Each row below holds a small network's activations on one input, seen along a few directions.
Each table varies a few parts of the input and shows all the possible inputs, shuffled.
A made-up example of a description, with smaller parts first: values(2) and (point or ring(11) or (ring(5) and line(6))).
Shared parts are said once, and a part with two or three values counts as separate values.
In the rows, 100 means zero.

Other details of the inputs shift rows strongly along three fixed directions, in all tables alike. That doesn't count.

A family of inputs:
r1: 106 50 82 92 114 67 80 37 94 123 95 88 106 120
r2: 86 138 103 115 59 111 125 145 86 109 56 142 80 63
r3: 121 159 91 55 106 112 98 86 46 50 85 136 98 76
r4: 126 135 97 89 110 93 65 91 108 54 119 80 116 105
r5: 70 19 90 83 108 91 127 34 54 127 102 137 120 133
r6: 90 68 105 125 35 92 141 117 97 176 76 122 112 108
r7: 101 147 98 70 142 128 101 100 47 66 63 123 84 81
r8: 99 84 84 117 116 110 96 72 86 111 102 97 127 116
r9: 83 123 98 64 117 113 133 86 38 77 69 134 84 68
r10: 98 163 88 98 102 107 110 122 93 98 85 97 81 71
r11: 101 86 139 101 103 106 97 131 134 98 133 83 91 114
r12: 78 127 80 90 136 120 98 54 40 100 78 145 99 109
r13: 106 74 91 112 146 91 62 54 93 90 118 91 110 152
r14: 75 36 74 113 102 95 116 34 51 129 94 141 126 149
r15: 87 55 80 122 52 85 141 99 90 150 94 107 118 115
r16: 135 121 123 103 56 89 75 153 159 74 122 91 102 79
r17: 85 155 105 106 63 110 132 132 93 131 63 129 81 60
r18: 109 118 126 115 70 82 92 141 163 87 112 68 69 75
r19: 117 104 103 110 105 89 73 116 164 92 140 37 93 95
r20: 120 133 112 123 84 93 94 159 146 99 117 56 84 97
r21: 91 164 136 85 78 126 126 141 90 101 96 117 55 85
r22: 114 79 110 106 111 80 79 133 159 67 136 48 93 91
r23: 106 101 90 110 118 80 98 68 100 79 108 77 100 117
r24: 95 157 85 91 128 114 105 90 47 58 67 125 81 80
r25: 114 97 99 107 152 74 58 54 118 76 132 64 93 151
r26: 111 120 105 92 122 89 88 82 112 57 116 65 78 96
r27: 102 63 76 101 118 85 110 35 56 126 93 98 123 140
r28: 94 142 109 111 67 118 117 150 80 123 54 137 84 71
r29: 85 44 98 87 138 96 92 42 92 111 125 101 120 128
r30: 95 143 96 65 110 116 126 77 33 99 68 122 77 83
r31: 121 100 109 110 116 104 70 151 146 77 116 60 96 99
r32: 86 43 118 104 46 102 140 127 96 166 81 126 115 90
r33: 99 94 94 99 126 100 74 94 118 92 86 101 104 84
r34: 114 69 109 100 107 91 88 128 132 101 123 62 104 101
r35: 110 90 122 125 89 91 77 152 175 75 110 74 91 86
r36: 111 130 104 90 130 101 83 79 116 74 120 62 88 93
r37: 115 54 89 81 102 85 79 41 85 91 131 120 133 145
r38: 122 131 64 52 118 92 80 68 46 58 86 129 105 83
r39: 96 51 82 125 64 106 121 114 80 158 89 112 129 122
r40: 101 50 66 82 112 81 102 40 60 131 93 95 112 123
r41: 97 120 140 119 98 129 90 161 163 86 132 84 91 99
r42: 124 95 90 106 74 84 72 118 133 92 128 74 130 110
r43: 85 134 93 66 135 95 100 47 54 67 90 122 64 101
r44: 104 57 102 99 149 97 65 65 107 85 121 89 111 147
r45: 86 76 118 110 15 116 137 123 93 154 113 143 137 127
r46: 84 40 85 111 73 118 127 111 95 153 93 116 136 104
r47: 110 102 107 126 100 97 98 101 139 107 129 59 112 115
r48: 82 55 96 109 29 99 155 118 92 159 95 112 107 97
r49: 105 78 101 115 93 100 94 142 141 84 112 79 102 96
r50: 82 64 100 129 29 85 148 112 102 162 78 126 109 100
r51: 127 118 117 116 61 81 62 143 169 85 123 74 113 93
r52: 99 145 106 58 140 118 109 95 44 69 73 115 78 71
r53: 117 72 82 113 144 91 67 56 88 88 109 76 122 138
r54: 81 121 119 86 65 107 137 144 89 106 64 137 74 47
r55: 106 93 94 111 145 67 66 48 124 62 134 68 91 143
r56: 95 64 80 128 73 95 112 112 99 122 97 103 117 111
r57: 86 85 102 92 109 102 102 55 96 119 120 101 99 122
r58: 104 127 104 109 141 90 70 73 129 78 132 71 89 125
r59: 90 149 100 60 142 123 111 87 54 71 78 117 85 60
r60: 101 110 122 115 62 98 103 134 155 125 110 79 87 75
r61: 102 62 118 120 69 104 102 143 135 131 91 101 111 100
r62: 77 48 113 106 47 107 141 119 106 169 86 127 121 79
r63: 93 164 106 112 84 120 102 146 103 102 67 124 81 55
r64: 98 154 86 105 107 120 96 132 90 91 83 106 90 70
r65: 93 138 101 76 113 117 109 132 92 89 90 101 84 53
r66: 92 151 93 72 144 133 103 92 56 68 69 124 91 69
r67: 109 107 102 98 138 103 80 101 115 45 106 80 94 98
r68: 95 53 96 103 142 90 73 60 114 71 123 94 108 140
Description of these inputs: line(4) and (values(2) or (values(3) and ring(5))).
The inputs of r24 and r14 match in every part but the line(4) part. If r47 is changed in the same way as r24 into r14, which row does it become? -> r58
Change only the values(3) part in r22. List by row number the other rows that result. -> r34, r65
Change only the values(2) part in r4. List by row number the other rows that result. -> r3
Change only the values(2) part in r16. List by row number the other rows that result. -> r51
A walk changes only the line(4) part. It starts at r1 and steps to r40. List the rest of the walk in order. -> r30, r21

A family of inputs:
r69: 101 57 73 107 116 80 79 57 100 117 103 96 128 118
r70: 108 47 124 137 75 101 95 127 158 115 143 70 132 137
r71: 108 30 123 128 77 96 99 129 158 119 145 67 122 129
r72: 110 127 104 92 154 105 70 98 109 48 104 83 86 95
r73: 95 164 105 85 106 121 117 115 65 86 87 114 80 85
r74: 125 121 122 113 87 88 72 157 182 69 136 49 91 83
r75: 82 79 91 96 89 116 141 83 54 141 84 124 110 108
r76: 83 118 98 82 91 107 128 94 61 112 65 130 85 69
r77: 110 55 80 106 110 89 81 59 94 102 105 99 132 130
r78: 107 108 85 92 126 80 75 74 98 89 90 95 95 99
r79: 103 59 77 104 121 85 91 60 93 115 102 77 116 117
r80: 87 116 117 109 75 123 120 131 101 119 104 119 102 99
r81: 97 60 103 107 43 104 126 109 106 141 109 114 126 111
r82: 107 65 87 100 104 79 87 48 96 105 111 94 118 124
r83: 101 116 101 89 133 94 80 73 92 82 104 98 90 115
r84: 83 123 102 70 99 122 131 101 58 102 77 136 85 76
r85: 104 107 76 99 126 77 80 71 94 79 92 93 93 102
r86: 88 124 86 94 82 107 123 90 54 108 70 139 90 95
r87: 122 142 89 95 132 93 67 86 103 61 109 72 89 101
r88: 99 100 84 95 140 95 74 74 96 87 92 93 98 93
r89: 85 54 119 113 61 106 139 106 106 146 109 109 112 110
r90: 96 111 105 112 66 116 112 124 102 123 96 118 107 95
r91: 90 114 125 102 66 112 130 123 100 114 106 114 95 96
r92: 97 105 90 98 130 90 87 67 88 77 107 97 93 122
r93: 100 151 94 88 104 111 105 123 76 80 65 125 89 66
r94: 112 52 81 98 106 83 80 60 90 101 111 99 127 128
r95: 92 39 103 112 57 102 126 120 103 145 98 110 122 103
r96: 95 129 113 114 82 106 111 147 122 94 92 93 74 77
r97: 116 137 95 88 134 77 68 85 114 56 102 77 82 82
r98: 81 124 105 82 103 118 127 98 58 115 70 137 80 87
r99: 108 136 106 110 76 104 111 145 116 104 97 86 91 79
r100: 112 121 135 127 109 110 74 158 180 76 142 52 85 96
r101: 99 135 126 93 78 117 113 144 118 88 115 101 87 86
r102: 103 100 88 78 130 91 81 77 97 77 96 89 93 86
r103: 96 110 93 96 139 95 89 76 92 73 100 94 81 107
r104: 93 99 109 109 76 117 119 139 103 114 82 111 102 81
r105: 80 73 90 94 84 102 127 83 65 146 68 131 104 97
r106: 103 50 91 96 116 88 88 62 88 100 119 99 124 135
r107: 107 142 120 107 73 109 101 142 121 99 98 101 82 87
r108: 113 101 82 85 126 82 75 83 90 74 94 97 102 94
What is each input in this table made of? -> ring(5) and (values(2) or ring(6))
The inputs of r99 and r73 match in every part but the ring(5) part. If r69 is changed in the same way as r99 into r73, which row does it become? -> r80
Change only the ring(6) part in r83. List by row number the other rows that result. -> r70, r80, r91, r101, r106
